Small tables with named rows and columns. After each table, cells are looked up by row and column.

Dize
         Veg  Duz  Zufulo  Laguse  Zed  Buna  Nedefug  Goreken  Beg  Vib
Minopa   138  126      89     149   95    72       83      167   57   73
Tezusuf  142   82     147     108  164   123       64      137   72   55
Sal       66   71     122     126   66   225       93       85   99   40
Farupe   130  151      64     157   42   108       98      172   67   90
Vetudug  158   77     154      79  153   166       77      142  108   60
Tav       37   66     135     135  127   107       96       44   76   76
Zusitap   81   84     132      70  104   158      143       66  169  126
Zogaf    139  114     106      59   61   182      154      128  192  138
Bigod     76   92     133      58  140    91      142       45  155  151
Gefimut  131  147      68     137  105    49      100      136   81  134
Rasabi    99  113      87     108   43   191      121      121  127   99
Buvat    110   70     152      83  134   176       95       90  127   74

Laguse of Bigod is 58
Beg of Gefimut is 81
Zufulo of Farupe is 64
Buna of Vetudug is 166
Nedefug of Vetudug is 77
Goreken of Zusitap is 66
Vib of Bigod is 151
Goreken of Zogaf is 128
Nedefug of Bigod is 142
Nedefug of Sal is 93
Duz of Vetudug is 77
Vib of Minopa is 73
Duz of Rasabi is 113
Zufulo of Bigod is 133

Togiru =
|  | Gime | Balen | Maru | Nor | Sekori | Besi | Tologoz | Taki | Luf |
|---|---|---|---|---|---|---|---|---|---|
| Sizo | 152 | 120 | 87 | 160 | 121 | 134 | 143 | 160 | 160 |
| Fatibe | 151 | 79 | 63 | 157 | 123 | 152 | 154 | 147 | 168 |
| Guk | 144 | 105 | 110 | 139 | 142 | 211 | 156 | 147 | 146 |
| Keful | 144 | 170 | 173 | 138 | 141 | 122 | 141 | 150 | 157 |
| Ribet | 153 | 83 | 86 | 150 | 131 | 173 | 142 | 146 | 149 |
| Lov | 152 | 136 | 117 | 144 | 178 | 175 | 145 | 140 | 133 |
| Kota | 146 | 164 | 184 | 152 | 197 | 205 | 134 | 165 | 150 |

Sizo, Besi -> 134
Sizo, Tologoz -> 143
Guk, Sekori -> 142
Fatibe, Besi -> 152
Lov, Tologoz -> 145
Keful, Tologoz -> 141
Ribet, Besi -> 173
Sizo, Luf -> 160
Lov, Luf -> 133
Guk, Besi -> 211
Row with the largest Taki: Kota

Kos
|  | Bip | Kife | Zir |
|---|---|---|---|
| Lun | 202 | 131 | 141 |
| Sagulip | 85 | 75 | 188 |
| Geri | 64 | 71 | 236 |
| Bok | 215 | 176 | 65 |
| Tuv | 96 | 68 | 181 |
| Zit | 183 | 20 | 140 |
| Vaz | 232 | 78 | 129 |
| Zar | 66 | 78 | 189 |
| Fubona | 235 | 179 | 111 |
| Rudenaz | 178 | 160 | 108 |
| Saro | 208 | 150 | 103 |
| Mir | 31 | 224 | 223 |

Kife of Geri = 71
Zir of Tuv = 181
Bip of Zit = 183
Zir of Zit = 140
Kife of Vaz = 78
Zir of Saro = 103
Bip of Tuv = 96
Kife of Rudenaz = 160
Bip of Saro = 208
Bip of Mir = 31
Kife of Saro = 150
Kife of Zar = 78
Zir of Sagulip = 188

Pitutek =
,Tetobi,Bivo
Fimo,-0.21,0.54
Sekotuz,0.14,0.20
Debo,0.17,0.25
Sirar,0.32,0.36
Mivil,0.35,0.15
Vid,0.23,0.35
Bod,0.30,-0.52
Tez,0.22,-0.40

What is the Tetobi of Bod in Pitutek? 0.30
What is the Tetobi of Tez in Pitutek? 0.22
What is the Bivo of Sekotuz in Pitutek? 0.20
What is the Bivo of Sirar in Pitutek? 0.36
What is the Bivo of Debo in Pitutek? 0.25
What is the Bivo of Bod in Pitutek? -0.52
What is the Tetobi of Sirar in Pitutek? 0.32
What is the Tetobi of Vid in Pitutek? 0.23
What is the Tetobi of Sekotuz in Pitutek? 0.14
What is the Bivo of Tez in Pitutek? -0.40
What is the Bivo of Vid in Pitutek? 0.35
What is the Tetobi of Mivil in Pitutek? 0.35
What is the Tetobi of Debo in Pitutek? 0.17
What is the Tetobi of Fimo in Pitutek? -0.21
What is the Bivo of Fimo in Pitutek? 0.54
What is the Bivo of Mivil in Pitutek? 0.15

Gev.csv
,Gebon,Rog,Bama,Mek,Nuv
Belenir,-28199,-1790,10520,-12735,-17690
Beliga,-3392,-19745,10645,-20100,5925
Vut,-13791,-17949,-3274,-18050,-14041
Mutama,-83666,-32731,76473,33496,46453
Rigud,-24787,-10652,23041,-17305,11002
Muvevo,-4618,-22230,-22700,-25714,1205
Bab,-16230,-24512,-62032,-22682,13051
Kisus,4688,12975,-4909,-26325,-13360

What is the Gebon of Belenir in Gev? -28199
What is the Mek of Kisus in Gev? -26325
What is the Bama of Mutama in Gev? 76473
What is the Bama of Rigud in Gev? 23041
What is the Gebon of Rigud in Gev? -24787
What is the Mek of Belenir in Gev? -12735
What is the Gebon of Kisus in Gev? 4688

Lemava =
	Pek	Meguk	Zilu	Gofug
Mir	-21.4	-2.1	-8.9	-52.1
Sig	12.9	-19.0	-19.2	34.6
Duvomol	28.8	14.3	-4.2	77.1
Tilu	30.0	-31.5	-16.6	81.1

Duvomol, Meguk: 14.3
Tilu, Meguk: -31.5
Tilu, Gofug: 81.1
Mir, Pek: -21.4
Sig, Gofug: 34.6
Duvomol, Pek: 28.8
Sig, Pek: 12.9
Mir, Zilu: -8.9
Duvomol, Zilu: -4.2
Sig, Zilu: -19.2
Tilu, Pek: 30.0
Mir, Meguk: -2.1

Vov:
	Kugi	Bod	Zes	Vavi	Kuvob	Korarab
Zos	147	63	61	89	208	193
Kefinik	208	63	124	54	189	125
Fugar	127	130	134	129	126	125
Gif	135	132	133	133	134	134

Gif, Korarab -> 134
Zos, Zes -> 61
Kefinik, Korarab -> 125
Fugar, Bod -> 130
Fugar, Kugi -> 127
Kefinik, Kuvob -> 189
Fugar, Kuvob -> 126
Zos, Kugi -> 147
Kefinik, Vavi -> 54
Gif, Zes -> 133
Gif, Kugi -> 135
Gif, Bod -> 132
Kefinik, Bod -> 63
Gif, Vavi -> 133
Zos, Bod -> 63
Zos, Korarab -> 193
Kefinik, Kugi -> 208
Row with the largest Vavi: Gif

Table Nuloda
|  | Nek | Tedilal |
|---|---|---|
| Nukival | 30.39 | 27.70 |
| Zakim | 48.92 | 85.46 |
| Lokul | 30.39 | 19.72 |
| Pev | 19.57 | 33.86 |
| Badeg | 41.81 | 86.39 |
| Lobegev | 18.53 | 40.85 |
| Rilu | 30.39 | 22.20 |
| Noda | 85.06 | 27.70 |
| Nefa | 30.39 | 20.48 |
| Foz | 76.01 | 27.70 |
| Kaba | 30.39 | 16.32 |

What is the Tedilal of Nefa in Nuloda? 20.48
What is the Tedilal of Noda in Nuloda? 27.70
What is the Tedilal of Nukival in Nuloda? 27.70
What is the Tedilal of Foz in Nuloda? 27.70
What is the Nek of Noda in Nuloda? 85.06
What is the Nek of Kaba in Nuloda? 30.39
What is the Tedilal of Zakim in Nuloda? 85.46
What is the Nek of Rilu in Nuloda? 30.39
What is the Tedilal of Rilu in Nuloda? 22.20
What is the Tedilal of Pev in Nuloda? 33.86
What is the Tedilal of Lobegev in Nuloda? 40.85
What is the Nek of Pev in Nuloda? 19.57
What is the Tedilal of Lokul in Nuloda? 19.72
What is the Nek of Badeg in Nuloda? 41.81

